Each row below holds a small network's activations on one input, seen along a few directions.
Each table varies a few parts of the input and shows all the possible inputs, shuffled.
Descriptions start from the smaller parts, as in this example, which fits no table here: ring(5) and (point or (values(2) and line(4)) or line(11)).
Shared parts are said once, and a part with two or three values counts as separate values.
In the rows, 128 means zero.

Other details of the inputs shift rows strongly along two fixed directions, in all tables alike. That doesn't count.
To show where, the next rows are all for the same input, with only those details redrawn:
[135 149 128 119 134 117 112 118 118 128 149 142 136 130 139]
[119 152 134 109 142 103 106  95 108 129 154 146 142 118 141]
[201 162  96 185 215 120 180 240 213 109 141  96 149 100 116]
[135 149 127 119 133 118 112 119 118 128 148 142 136 130 139]
[154 139 122 122  90 149 105 136 113 130 136 146 118 165 144]
[166 139 116 132  95 155 114 156 126 128 134 140 117 167 141]
[127 161 129 126 188  87 129 120 137 122 160 131 156  91 131]
[136 148 128 119 133 117 113 119 119 128 148 141 136 130 139]

Rows:
R1: [133 140 143 121 127  99 116 123 125 133 140 144 129 129 142]
R2: [176 119  77 168 119 149 158 190 159 128 117 121 108 155 112]
R3: [161 123 107 153  93 132 117 145 132 128 102 134 104 167 135]
R4: [ 79 146 167 108 195  73 145 104 137 132 163 127 156  57 111]
R5: [120 133 111 122 143  99 113  76 107 119 135 145 135 119 119]
R6: [167 139 116 132  96 155 115 157 127 128 134 139 117 166 141]
R7: [130 125 142 130  90 168 124 173 131 146 132 125 109 158 131]
R8: [140 137  95 177 249 107 202 177 195 114 125  90 155  65  99]
R9: [ 96 123 147 113 124 148 119  76 105 131 137 126 140 119 116]
R10: [105 138 108 125 175  79 129  79 115 125 146 138 146  89 113]
R11: [148 144 115 133 123 134 128 154 131 135 145 134 127 139 137]
R12: [160 128 121 137 117 122 154 178 154 135 138 135 114 133 126]
R13: [106 139 141 105 109  96 114 105 107 149 147 150 120 123 147]
R14: [152 123 135 118  75 132 125 140 122 130 134 154 101 156 138]
R15: [ 85 128 119 123 149 123 127  78 105 139 120 128 132 115 135]
R16: [114 146 116 144 179  65 138 110 143 123 129 124 132  84 129]
R17: [123 101 119  94 122 105 106 134 115 103 110 113 157 115 135]
R18: [143 112 113 132 103 173 125 108 112 117 100 134 115 162 125]
R19: [108 112 141 118 128 119 123  69 106 123 106 142 125 128 128]
R20: [122  85 105  99  70 138 114 163 111 127 107 120 133 143 140]
R21: [108 117 163 111 126 135 113  74 110 123 128 123 134 127 119]
R22: [122 110 134 128  87 181 130 124 121 138 125 122 118 156 118]
R23: [116 117 131 129 135 122 142  96 125 119 106 132 116 118 127]
R24: [172 129 117 127  93 154 123 153 127 122 138 146 117 164 129]
R25: [131 119 138 144  87 173 134 150 140 142 108 111 108 153 131]
R26: [119 100 123  98 115 100 111 135 119 107 106 120 158 112 137]
R27: [137 119 148 133  94 172 110 122 122 128 109 112 117 163 131]
R28: [118 135 131 100 117 113 115  95  99 135 159 156 133 126 130]
R29: [144  94 108 111  72 139 120 176 129 108  93 117 129 142 142]
R30: [118 128 112 140 181 124 153 107 133 119 120 120 142  99 114]
R31: [167 125  90 173 134 181 156 181 156 124  93 106 116 153 126]
R32: [171 142  98 177 241  71 178 178 197 100 130  97 150  75  98]
R33: [ 87 126 131 123 141 109 130  80 111 140 111 130 124 109 139]
R34: [158 113  97 172 128 168 162 189 162 135  93 104 104 152 130]
R35: [144 119 112 137  97 117 129 121 125 124 114 143 101 145 128]
R36: [154 115 117 147 110 165 126 135 128 121  88 118 107 168 137]
R37: [104 122 139 124 130 118 115  74 106 129 103 135 126 130 140]
R38: [132  97  98 100  76 151 107 155 107 115 107 122 145 144 137]
R39: [155 122 113 126  87 151 135 163 128 139 144 145 111 162 129]
R40: [172 127  87 174 112 136 151 196 165 134 103 117  99 151 128]
R41: [166 108 103 166 121 164 172 184 166 125  90 113 103 147 119]
R42: [125 131 163 110 135 129 119 121 123 119 142 132 133 126 116]
R43: [101 142 152 110 159 122 128 110 119 127 159 133 150  98 111]
R44: [118 134 131 118 124 106 125 132 121 149 152 140 122 125 142]
R45: [106 119 114  95 166  89 115 119 120 100 127 113 182  78 128]
R46: [ 91 133 146 118 124 149 111  79 104 138 133 120 139 122 129]
R47: [158 153 130 149 247  59 174 170 188 106 160 109 162  60 107]
R48: [153 123 109 139  92 132 104 123 114 126 108 135 104 169 137]
R49: [101 113 148 124 129 139 137 109 128 140 134 117 129 117 117]
R50: [116 149 151 117 137 142 110 122 119 125 143 129 140 125 127]
R51: [108 130 161 134 184 103 145 101 150 119 133 111 154  83 109]
R52: [105 124 119 119 127  82 127  85 112 137 131 147 120 111 124]
R53: [147 105 125 131 101 160 124 110 114 117  95 131 107 166 127]
R54: [102 140 157 117 124 125 123 133 126 142 140 129 126 116 130]
R55: [154 125 115 168 122 189 154 193 167 135 114  93 120 150 119]
R56: [ 93 155 170 111 200  83 119 100 128 122 156 119 159  77 123]
R57: [108 123 139  99 112 100 122 103 104 147 159 155 122 124 134]
R58: [ 96 120 164 113 114 131 124  78 116 127 127 128 125 116 124]
R59: [138 117 139 129  94 184 119 113 119 121 118 123 124 158 118]
R60: [103 119 115 120 133  88 126  88 109 140 138 144 121 114 123]
R61: [137  91 103 110  71 138 124 181 128 121  97 116 131 141 139]
R62: [ 89 101 111  82 106 111 106 116  95 124 125 125 158 111 137]
R63: [125 129 151 103 114  96 113  96 109 130 146 159 128 129 134]
R64: [145 117  95 150  91 138 126 153 128 145 113 130  97 162 135]
R65: [115 142 133 166 228 106 177 167 190 132 140  78 157  62 109]
R66: [140 129 146 115  92 173 111 135 115 121 135 140 122 159 120]
R67: [106 131 123 122 137 137 110  69  98 124 111 132 132 131 137]
R68: [101 132 105 124 121 105 110  87  99 144 134 141 122 130 134]
R69: [100 135 150 118 127 148 105  75 106 129 129 120 141 126 130]
R70: [125 121 148 135  83 168 121 125 128 133 108 118 107 152 137]
R71: [ 89 110 129 116 144 113 137  77 108 137 122 134 125 110 125]
R72: [120 132 125 132 172  65 132  91 132 119 132 138 139  95 117]
R73: [ 80 148 153 108 156 114 119 108 115 141 160 129 147  99 126]
R74: [ 90 133 136 127 161  99 133  76 119 125 111 127 128  96 139]
R75: [135 115 143 125  87 167 132 169 132 140 136 131 108 156 120]
R76: [ 99 127 164 121 120 131 109  81 115 133 122 123 134 126 133]
R77: [124 139 146 104 122 101  99  97 103 132 146 146 127 134 145]
R78: [ 97 136 171 102 131 110 122 101 117 125 147 141 130 104 123]
R79: [115 143 110 127 144  99 104  79 106 126 132 138 135 121 132]
R80: [124 122 141 114  85 171 122 145 115 138 141 138 117 157 119]
R81: [120 130 167 114 129 124 122 122 127 123 139 138 134 123 118]
R82: [123 108 146 128  79 167 132 125 127 140 114 123 109 150 122]
R83: [162 147 143 165 175 133 157 210 187 118 128 102 138 113 116]
R84: [142 128  93 141  91 145 111 124 109 136 117 137 109 163 134]
R85: [127 133 156 122  80 158 114 147 123 132 124 135 106 154 138]
R86: [171 140 100 158 135 144 156 211 167 137 140 118 121 142 130]
R87: [139 137 135 131  95 179 118 165 125 135 132 127 119 158 128]
R88: [190 154 110 182 189 108 185 239 212 115 133 102 129 100 125]
Changing only one part turns R68 into R3. The same change can be made to R80. Which row results?
Answer: R81
Changing only one part turns R17 into R62. The same change can be made to R36. Which row results?
Answer: R15
Changing only one part turns R25 into R69. The same change can be made to R13. Which row results?
Answer: R6
What do these inputs look like to the network?
Answer: ring(8) and (point or (values(2) and ring(5)))
Which other rows does R7 become when the values(2) part takes its other values? List them by row number.
Answer: R75
Start at R8 and move only the ring(5) part, one step at a time. The first step leads to R22. Which rows follow, in order?
Answer: R80, R39, R2
Which other rows does R57 become when the values(2) part takes its other values? List them by row number.
Answer: R44
Start at R51 and move only the ring(5) part, one step at a time. The first step leads to R81. Which rows follow, in order?
Answer: R63, R72, R19

Rows:
R89: [ 70 149 227  63 139 129  96  85 100 152 197 130 166  94 121]
R90: [ 61 120 156  83 132  59  99  83  91 152 148 140 142  95 148]
R91: [135 123 117 117  84 140  94 167 110 144 123 125 124 168 160]
R92: [157 109  91 162  99 194 130 121 117 132  99 126 114 180 117]
R93: [123 127 113 160 106 174 112 116 117 152  91 115 100 172 138]
R94: [119 149  90 151 215  96 164 175 174 110 143  85 171  51 111]
R95: [169 110 115 129  99 180 119 142 118 100  89 124 111 174 134]
R96: [ 67 110 133  86 128  88 114  60  87 124 135 151 156  87 111]
R97: [113 129 106 178 227 102 197 133 187 135 129  84 136  63  94]
R98: [ 85 135 138  85 144  88  82  56  82 101 134 137 156  98 122]
R99: [141 113  94 120  82 167 109 143 108 117 111 137 140 156 123]
R100: [150  89 112 108  70 139 125 157 118 134 128 144 129 162 126]
R101: [173 188 119 167 224  58 151 166 185 115 164 127 151  77 136]
R102: [163 121 114 159 180 109 167 202 186  88 111  97 141  92  91]
R103: [115 126 201 115  98 229 130 142 132 132 137 122 118 157 125]
R104: [134 130 113 196 199 127 184 177 193 142  95  84 116 106 107]
R105: [ 70 108 135 117 152 105 129  18  91 142 127 145 138 103 106]
R106: [104 154 162 104 129  49 104  55 101 138 164 176 120 101 148]
R107: [ 85 174 135 101 148  61  87  69  81 151 171 170 129 113 160]
R108: [ 93 111 157  72 134  60  97  67  90 118 153 146 145 102 125]
R109: [137  87 115 121  88 169 148 128 115 123  94 140 116 156 125]
R110: [159 132 124 170 166 108 170 202 200 103 103  90 143  87 112]
R111: [111 110 124 129  69 147 117 162 121 137  95 126 106 151 134]
R112: [140 159 120 158 215  84 150 167 187  97 122  88 175  60 121]
R113: [137 151  98 168 191 118 150 215 179 116 110  87 152  93 124]
R114: [151 103 142 135  77 162 139 136 139 120  81 124 102 161 145]
R115: [130 126 108 138 208  67 181 190 186 127 161  92 160  56 113]
R116: [ 63 133 122 119 155 114 111  18  85 148 140 124 135  98 127]
R117: [165 120 116 188 202 126 183 161 190 105 103  89 121 111  86]
R118: [167 125 105 126  78 131 131 147 118 140 144 179 100 170 125]
R119: [113 135 194 112  80 215 112 161 132 133 148 121 129 146 110]
R120: [117 104 131 128  87 161 136 144 121 140  82 126  97 159 146]
R121: [103 129 143  74 146  73  78  67  84 114 157 141 161 110 136]
R122: [ 55 109 140  86 137  99 135  44  91 137 131 134 133  84 135]
R123: [146 139 122 137  77 122 120 163 120 154 135 165  79 170 148]
R124: [175 130 125 125  83 120 115 142 118 123 140 171  85 172 126]
R125: [ 89 132 140 118 165 106  96  16  84 119 126 131 136 114 117]
R126: [186 146  87 131  84 148 118 158 119 134 145 171 114 185 134]
R127: [153 122 130 132  89 169 117 124 124 116  86 122 117 162 156]
R128: [ 51 117 133  86 121  86 117  64  93 135 143 134 141  79 122]
R129: [156 105  98 129  95 188 132 140 112 116  96 133 127 169 135]
R130: [156 154 126 148 218  67 146 176 186 109 146  91 180  70 135]
R131: [162 131 102 134  65 137 139 167 127 149 150 160  80 167 135]
R132: [151 144 175 197 168 227 182 203 202 127 142  80 121 145  91]
R133: [143 116 100 107  75 148 108 156 113 140 142 123 128 159 147]
R134: [151 181  89 155 226  68 167 172 173 129 184 124 148  70 124]
R135: [136 120 113 138  95 180 121 158 119 133  83 119 107 171 156]
R136: [ 82 109 159  85 149  91 119  39  89 109 117 141 134  97 124]
R137: [195 149 107 132  90 140 102 155 121 118 141 163  98 187 135]
R138: [ 73 126 166 122 143  90 118  13 109 139 116 130 127 103 128]
R139: [155 104 144 121  62 127 114 153 131 129 118 130 116 159 148]
R140: [148 127 126 161  98 169 112  97 128 131  93 117 108 169 139]
R141: [162 174 191 122  78 195 126 177 129 152 182 149 105 176 118]
R142: [156 110 100 106  85 147 106 150 110 128 135 140 146 168 137]
R143: [142 110  97 130  87 188 134 144 119 128 103 117 110 159 145]
What do these inputs look like to the network?
Answer: line(5) and (point or (values(2) and ring(5)))
Changing only the line(5) part turns R106 into R138. The same change can be made to R118. Which row results?
Answer: R105
Which other rows does R120 become when the line(5) part takes its other values? List them by row number.
Answer: R90, R104, R111, R123
Which other rows does R116 become when the ring(5) part takes its other values? List them by row number.
Answer: R92, R93, R125, R140
Which other rows does R131 become when the values(2) part takes its other values? List them by row number.
Answer: R134

Rows:
R144: [153 127 124 153 135 163 165 206 171 134 131 105 123 128 120]
R145: [179 117  85 163 146 144 150 182 161 110 104 107 132 138 119]
R146: [133 129 124 134 123 142 115 140 130 123 113 112 136 137 134]
R147: [ 92 167 125 108 212  22 131 103 129 139 184 145 161  52 134]
R148: [182 141 132 168 148 158 158 187 174 117 123 118 112 145 115]
R149: [161 112 110 148 105 142 136 134 135 124  98 129 102 160 126]
R150: [108 126 151 122 103 126 105  89 109 135 116 131 116 139 138]
R151: [103 112 130 101 101 133 104 102 100 125 112 127 136 133 145]
R152: [ 89 118 130 111 104 132 117  97 101 146 122 133 122 130 143]
R153: [ 79 151 133 127 247  52 170 112 159 126 166 110 178  20 102]
R154: [158 141 129 163 140 165 154 202 172 137 137 103 123 135 115]
R155: [133 114 139 127 116 132 140 140 136 123 120 131 121 131 115]
R156: [122 138 142 105 115 146 100  93  98 122 139 144 135 144 132]
R157: [ 88 136 129 135 243  35 164  98 157 111 135 107 164  32 110]
R158: [110 125 131 112 107 135 118  86  98 143 146 149 121 138 124]
R159: [147 135 110 138 129 145 120 129 125 117 113 125 131 141 135]
R160: [136 144 130 138 131 155 133 135 130 138 143 136 120 144 123]
R161: [109 132 172 112 102 134 106  96 111 135 138 137 119 138 130]
R162: [107 107 114 103  99 123 106  96  95 123 108 133 133 132 133]
R163: [163 124 125 142 137 159 152 207 168 113 122 100 140 125 122]
R164: [134 122  98 144 129 132 138 123 128 136 120 129 119 138 126]
R165: [ 93 132 135 121 107 133 106  90 102 148 130 132 122 136 139]
R166: [ 93 111 112 113 101 122 118  90 100 140 121 137 119 128 133]
R167: [133 135 136 103  87  85 100 113 100 136 147 166 113 142 149]
R168: [150 120 135 136 119 135 138 127 137 124 128 136 117 141 117]
R169: [160 117 120 162 139 142 162 191 175 120  97 102 117 129 128]
R170: [133 120 155 126 113 144 139 149 141 129 122 125 120 133 127]
R171: [119 131 138 126 113 127 108  75 101 129 116 145 108 145 138]
R172: [109 132 155 101 104 143  96 105 104 127 140 131 141 138 132]
R173: [133 140 110 147 133 144 131 124 125 137 123 130 115 142 132]
R174: [123 118 131 103 105 135 105  90  98 121 137 142 136 141 126]
R175: [159 138 108 115 112 100 110 166 124 122 145 145 133 139 143]
R176: [133 112 123 117 117 140 128 149 130 116 125 125 140 130 118]
What do these inputs look like to the network?
Answer: values(3) and (point or (values(2) and ring(5)))
Changing only the values(3) part turns R144 into R163. The same change can be made to R165. Which row results?
Answer: R146
Which other rows does R161 become when the values(3) part takes its other values? List them by row number.
Answer: R154, R172
Which other rows does R150 become when the ring(5) part takes its other values? List them by row number.
Answer: R149, R157, R169, R171
